A small network was shown many inputs. Here are its activations along a few directions, one row for each input.
In each table, some parts of the input vary, and every possible input appears once, in random order.
Descriptions start from the smaller parts, as in this example, which fits no table here: values(2) and (point or ring(9) or (line(4) and ring(8))).
Shared parts are said once, and a part with two or three values counts as separate values.
(in the rows, 128 means zero)

Other details of the inputs vary at random and push rows far along two fixed directions, the same in every table; ignore that.
To show where, the next rows are all for the same input, with only those details redrawn:
[ 91 105 104 151 174 138  86 124 138 124 177 194 153 106 119  93 116]
[ 91 104 104 151 174 138  86 124 138 124 177 194 153 105 119  93 116]
[137 143 164 182 148 136   9 111 131 116 148 123  79 142  90  11 126]
[ 69  84  67 118 178 143 143 143 141 134 183 232 198  83 138 153 119]
[162 159 156 111  87 160  69 171 126 146  95 102  88 138 100  65 173]
[137 143 164 182 149 136   9 111 132 116 148 123  79 142  90  11 126]
[ 65  80  56 105 174 147 163 152 141 140 181 240 211  76 144 173 123]
[137 143 164 182 149 136   9 111 131 116 148 124  79 142  91  11 126]

A family of inputs:
row 1: [196 212 118 110  94 135 102 116 106 126  61  21  91 156 127 116 183]
row 2: [154 143 179 189 201 112  70 129 140 147 161 102  36 154  77  14 107]
row 3: [111  85 147 159 145  77 131  95 164 114 195 179 137 124 121 124  97]
row 4: [ 89  72 149 160 157 101 116 121 157 129 178 193 133 135 121 117  90]
row 5: [128 104 135 168 148  90 129  83 134 129 200 169 132  85 119 132  81]
row 6: [140 125  92 182 150 107 105  85 121 138 206 152 143  65 114 138  87]
row 7: [121 111 115  80  73 187 156 195 115 176 112 146 146  80 125 165 144]
row 8: [129 127 142  78  85 127 210 132 116 127  88 101 153 138 158 208 125]
row 9: [125 132 116  98 115 135 200 116 111 131 100 107 154 114 156 199 122]
row 10: [ 92 105 124  78  91 196 170 170  99 138  70 111 165 136 157 180 131]
row 11: [116 103  95  88 123 101 219 168 134 160 147 187 161  80 133 197 129]
row 12: [ 96  79 160 162 145  98 117 114 135 134 186 187 130 117 125 130  67]
row 13: [147 172 146 100  97 187  88 156 100 124  37  49  93 175 132  82 183]
row 14: [122 104 151 153 135 116 113 127 124 150 160 157 112 101 116 123  94]
row 15: [110 107 125 153 181  90 110 113 144 128 178 195 137 117 122 113 108]
row 16: [165 160 182  99  93 133 116 149 127 110  36  59  75 209 137 108 169]
row 17: [ 73  69 128 158 151 150  91 131 150 125 175 193 149 123 115  98  98]
row 18: [100 104 134  81 107 153 194 168 126 134  64 121 149 167 155 189 146]
row 19: [196 212 118 123  81 125 128 110 101 129  66   5  80 139 120 117 162]
row 20: [120  94 157 162 133  77 133  87 142 120 202 175 135 108 125 136  72]
row 21: [130 129 115  79 123 107 201 120 145  99  97 128 156 160 165 192 150]
row 22: [135 121 121 153 169  71 125  85 151 114 194 184 143 108 121 119 112]
row 23: [ 91 105 104 151 174 138  86 124 138 124 177 194 153 106 119  93 116]
row 24: [138 125 179 178 138 129  12 114 151 100 146 130  77 164  98  16 121]
row 25: [110  90 139 151 169  83 114 117 165 113 177 202 134 140 132 116 102]
row 26: [111  86  99 118 158  68 187 109 175 109 199 227 184 108 151 181 110]
row 27: [ 79  76 140 158 140 145  92 124 128 130 183 186 146 105 118 111  76]
row 28: [112 125 124  88 109 160 192 158 100 150  69 107 145 126 158 196 130]
row 29: [176 187 160 126  96 105 145  98 114 110  74  36  76 157 122 107 144]
row 30: [164 158 191 109  69 127 134 129 129 112  54  37  79 192 127 116 162]
row 31: [ 91 100 108 161 164 124 107 119 129 124 184 175 139  84 107  96  99]
row 32: [116 142 110  85 116 131 214 154 110 136  71 106 139 132 152 187 144]
row 33: [146 157  74  95 100 155 182 128  97 149  92  76 159  96 154 209 139]
row 34: [176 186 159 114 109 115 120 103 119 107  69  52  86 175 129 106 165]
row 35: [116 139 103  80 175 165 226 187 118 163  77 101 123 151 144 168 153]
row 36: [183 164  73  95  78 108 195 154 125 163 137 118 145  69 119 186 158]
row 37: [118 140 108  72 130 142 189 158 114 134  66 122 150 150 159 185 164]
row 38: [136 121 121 166 154  62 151  79 145 117 199 167 130  92 114 120  92]
row 39: [128 139  89  90  98 142 184 142 123 129  90  88 161 133 153 204 160]
row 40: [ 86  97 111  78 101 201 169 177 118 133  63 119 165 156 153 168 155]
row 41: [123 102 106 171 151  90 105  98 149 120 203 160 148 100 113 132 106]
row 42: [153 151 205 112  71 147 119 148 100 133  42  43  77 185 130 119 131]
row 43: [149 153 161  97  88 180  91 159 119 107  35  57  90 197 136  88 179]
row 44: [132 112 115 174 138  92 108  89 128 127 209 156 146  85 118 144  80]
row 45: [192 182 137 198 146  86  26  74 133 115 172  96  81 125  88  43 128]
row 46: [149 155  75  77 110 127 182 134 131 115  89  97 161 140 162 204 170]
row 47: [189 163 154 194 135  74  28  79 152  98 171 100  77 144  97  48 125]
row 48: [ 98 136  90  83 110 176 189 165 102 132  71 103 154 118 152 167 155]
row 49: [141 157 162 115  77 205  92 155  86 140  40  34  88 151 130  93 149]
row 50: [139 146  98  90  88 141 185 133 103 137  95  82 162 116 155 215 133]
What do these inputs look like to the network? -> values(2) and (point or (line(4) and ring(6)))
The inputs of row 45 and row 1 match in every part but the values(2) part. If row 7 is changed in the same way as row 45 into row 1, which row does it become? -> row 49
Which other rows does row 16 become when the line(4) part takes its other values? List them by row number. -> row 21, row 43, row 46
Which other rows does row 31 become when the line(4) part takes its other values? List them by row number. -> row 11, row 36, row 38

A family of inputs:
row 51: [130 114 123  78 112 134 177 167 144 147 130 159 154 124 134 169 151]
row 52: [126 110 140  96 111 131 161 159 132 153 121 153 140 124 134 167 135]
row 53: [127 127  88  91 121 118 205 123 128 117 108 126 171 128 168 216 134]
row 54: [135 122 109  87 114 120 188 167 145 151 134 150 146 114 127 169 152]
row 55: [ 94 104 127 193 194 100 103  80 127 112 192 168 125 108 119  92  65]
row 56: [130 127 106  76 117 142 168 165 136 145 120 169 157 108 137 157 162]
row 57: [199 181 175 123  63 121  72 138 129 129  92  70  64 143  98  61 173]
row 58: [135 134  92  84 120 127 179 166 136 149 124 160 149  98 130 157 163]
row 59: [133 126  85  97 102 132 151 157 128 150 139 157 167  90 134 179 145]
row 60: [127 131 112  97 140 133 177 126 125 118  96 117 150 151 162 181 135]
row 61: [151 145 187 127  79 149  91 153 115 133  81  78  71 153 110  75 138]
row 62: [110 100 150 198 165  82  78  68 139 107 194 163 122 122 116  96  73]
row 63: [195 166 190 129  63 112  81 136 138 130 106  65  64 157  95  73 158]
row 64: [171 186 169 141  85 129  92  95 100 108  66  14  76 167 121  94 145]
row 65: [ 87  95 126 195 182 137  63  87 134 104 183 155 129 124 117  72  81]
row 66: [163 186 155 134 108 135 113 111 100 121  62  20  74 166 120  96 150]
row 67: [183 168 157 132  86 149  92 150 120 149  98  57  68 135  98  78 155]
row 68: [ 93  93 125 183 190  88 115  91 140 122 193 182 135 113 120 117  78]
row 69: [105 109  83  84 114 158 159 184 128 152 120 169 174 103 140 178 152]
row 70: [ 81 104 117 185 205 110 104  63 133  76 150 142 140 163 151 112  80]
row 71: [175 163 201 127  81 144  81 144 112 139  84  66  58 154 106  66 139]
row 72: [105 125 117 200 217  88 102  48 132  82 165 126 121 152 139 100  76]
row 73: [ 76  79 144 189 183 105  84  90 140 107 182 182 132 135 123  95  74]
row 74: [ 82  85 134 182 187 106  86  91 153  98 193 182 137 139 119  83  87]
row 75: [ 82 122 126 194 212 118  89  40 112  83 156 121 137 149 140  96  75]
row 76: [123 113 109  88  93 129 193 153 122 146 130 156 163  90 143 194 124]
row 77: [131 129 103  93 118 150 136 167 125 154 125 153 153 108 131 157 150]
row 78: [129 114  87  92  96 147 181 153 129 150 140 149 172  85 139 193 138]
row 79: [ 91 125  97  95 127 156 185 133 108 120  80 108 167 140 159 184 138]
row 80: [114 116 102  80 110 147 164 173 138 138 111 168 157 114 137 152 162]
row 81: [193 184 160 133  84 136  62 159 117 151  91  58  59 142  91  64 168]
row 82: [121 112 101  92 119 163 166 159 127 153 133 151 162 100 138 172 137]
What do these inputs look like to the network? -> line(4) and (values(2) or ring(6))
The inputs of row 57 and row 58 match in every part but the line(4) part. If row 76 is changed in the same way as row 57 into row 58, which row does it become? -> row 55
Which other rows agree with row 60 in the line(4) part? List them by row number. -> row 51, row 52, row 56, row 71, row 75, row 77, row 82
Which other rows does row 64 become when the values(2) part takes its other values? List them by row number. -> row 53
Which other rows does row 79 become when the values(2) part takes its other values? List them by row number. -> row 70

A family of inputs:
row 83: [100  85 113 153 171  87 122  97 138 119 202 198 142 128 137 123 101]
row 84: [154 139 207 196 128 106  26  87 130 110 148 100  49 156  91  12 102]
row 85: [179 170 126  79  56 140 142 184 143 150  85 100 130 107 112 149 184]
row 86: [ 64  70 107 154 190 147  93 116 124 121 185 206 155 124 133  99 102]
row 87: [114 132  92 100 158 129 197 140 146 123 112 145 175 116 144 189 135]
row 88: [ 74  83  81 128 187  98 188  98 139 107 168 195 191 121 164 197  97]
row 89: [ 96  96  91 162 172 113 114  98 116 136 204 184 139  94 134 116  94]
row 90: [175 165 133  71  69 140 164 197 148 164  79 101 113 128 115 141 190]
row 91: [140 145 200 201 145 104  38  64 115  87 124  68  57 176 104  32  94]
row 92: [164 155 145  81  60 153 170 167 114 148  61  64 121 131 130 179 152]
row 93: [148 165 168 198 147 120  42  70 107 111 128  58  62 156 109  38 104]
row 94: [170 180 120  81  74 145 159 155 132 134  61  72 135 127 132 167 171]
row 95: [134 142 138  66  84 190 150 196 112 134  31  84 128 153 135 152 174]
row 96: [ 79  64  71 121 151 121 186 123 129 148 207 218 193  76 153 199  93]
What do these inputs look like to the network? -> values(2) and (point or ring(6))
The inputs of row 96 and row 92 match in every part but the values(2) part. If row 90 is changed in the same way as row 96 into row 92, which row does it become? -> row 87
Which other rows does row 94 become when the values(2) part takes its other values? List them by row number. -> row 85
